Each row has a name. After each piece below comes the name of the row it's from, unless a question asks for something else. Each question is about the rows just above it.

sas: [ 20  15  15 -12   5   9 -18 -14  19 -19  22   8  21  28 -22 -20   4  -3]
bubu: [ 31  17  14  32 -63  70 -85 -80  57   7   1   0  -5  -5   4   4   4  49]
patin: [-70 -75 -68  42 -43 -20  26  39 -49  66  -7  13 -63 -62  58  52  43  44]
viv: [ -3 -13 -27  26 -30  17 -27 -23  11   0 -24  24  -5   1 -10  15  27  30]
ropo: [ 7  8  8  4  2  9 -5 -4  5 -7  3  6  9  9  0  0  2  2]
Dofu: [-16 -17 -16   9 -15  -5   7   5  -7  16 -10   3 -16 -21   9  16  10  11]
lurel: [-27  27 -30  32 -63  70 -85 -80  57   7   1   0  -5  -5   4   4  10  11]
[-16 -17 -16   9 -15  -5   7   5  -7  16 -10   3 -16 -21   9  16  10  11] is in which row?
Dofu
Which row holds [-4 -5  9  2] read backwards?
ropo
Which row holds this, read backwards? [-30  26 -27]
viv
[ 31  17  14  32 -63  70 -85 -80  57   7   1   0  -5  -5   4   4   4  49]
bubu

bubu: [ 68   9  73   9  11 -12 -55]
vutek: [  7  11  68   7 -34  27 -24]
lig: [  7  -1  68   7  16 -18 -46]
zal: [  9   7  64   3  27 -34 -24]
The row with [  7  11  68   7 -34  27 -24] is
vutek
[-24 -34  27] is which row, read backwards?
zal
[  7  -1  68   7  16 -18 -46]
lig

lurel: [  0 -13  14   4 -15  25  24  -5  -1   9  19 -40  67  32  18  -2  -4  36
  13 -14   1  19  -2   6 -24 -10  20   1  15  -3   8  41  27  28   9   2
  -8  -6  -6 -17 -31 -26]
Modu: [ 22  -3  -6  11  -8   6  24  -7   2  12  13 -22  67  26   8  -8 -17  -9
  12  13  17 -13   5   9  -7  -9  -7 -19   5   0  48  12   4  17  16  -2
   9 -13   2  -9 -22 -18]
vutek: [ -8   0   4   9 -11 -15  24  -2 -30   3   5  36  67  51 -14 -25 -15  23
  20  -4  12  32  -3   6 -12   3  23  -2  22  14   2  11 -67 -19  23  -3
  23  -2 -33 -26  -4  14]
Leki: [ 12  32  -3   6 -12   3  44  10 -16   5  35   5  67  26   8 -17  -8  -9
   9  15 -11  12   2  -9  18  -9  13  -6   7  24  10  21  11  -3  -4  26
   9 -10  -9 -14 -13 -12]
bubu: [ 26   4 -11  58 -19 -40  24   9  -2 -11  23  -4  67  21  53 -35  15 -51
 -22 -12   7 -31   5 -18 -34   7  34 -13  12   4  25  15  -8  21  23 -47
 -10 -11  11   0 -30 -13]
lig: [-12  -8  16  -2  41 -50  24 -14 -12   7   9   5  67  33  36 -26  15  32
 -15  -9 -30  41  -6 -33  31 -49   1  20  24  18 -17  31   8 -10   2  24
  12  -5 -34 -14 -11 -11]
ropo: [ -4   9  19 -28 -16 -20  24   2  19  20  79  35  67  18 -38 -32  24  31
   1 -34   8 -14   3  10 -26 -35  36  18   8  48 -51  15 -32 -22 -13 -15
  28   5 -43  34  35  20]
viv: [ -8   0   4   9 -11 -15  24  -2 -30   3   5  36  67  51 -14 -25 -15  23
  20  -4  12  32  -3   6 -12   3  43  10 -16  26 -12 -50 -46  -3  32 -14
 -27 -13 -29 -25  17  -4]
Which row holds this, read backwards? [ -9 -17  -8   8  26]
Modu
Which row holds [-16  10  43   3 -12   6  -3  32  12] read backwards?
viv
Which row holds this, read backwards? [ 31  24 -32 -38  18  67  35]
ropo
[  0  11 -11 -10 -47] is which row, read backwards?
bubu
Which row holds this, read backwards? [ -5  24  25 -15]
lurel

Dofu: [ 29  -2  -9  -2  24   3  44 -33  -8  14  12   8 -15  -3   5]
lurel: [ 29  -2  -9  -2  24   3  44 -33  -8  14  12   8  -3 -37   3]
vutek: [ 29  24  -2  -2  -9   3  44 -33  -8  14  12   8 -15  -3   5]
[ 29  -2  -9  -2  24   3  44 -33  -8  14  12   8  -3 -37   3]
lurel
Which row holds this, read backwards? [ 12  14  -8 -33  44   3  -9  -2  -2  24]
vutek

vutek: [ 20 -19  47  35   8  25]
zal: [-10  63 -14 -41  -3 -62]
patin: [  0 -34 -15   8  68  27]
lig: [  0 -34 -15   8  -7  27]
ropo: [-22 -37 -60 -18   2   5]
Dofu: [-17   5 -50 -23  -4 -10]
Modu: [-48  23   3   0  53   6]
sas: [ 80 -16  -8  -9 -96 -22]
bubu: [ -2 -56  14  45  15 -19]
Leki: [-22  -9 -60 -18   2   5]
viv: [ -2 -56  14  45  15  65]
lurel: [-25  17 -42 -31   7 -20]
[ -2 -56  14  45  15  65]
viv
[  0 -34 -15   8  68  27]
patin
Which row holds [ -2 -56  14  45  15 -19]?
bubu
Which row holds [  0 -34 -15   8  -7  27]?
lig
[-22 -37 -60 -18   2   5] is in which row?
ropo

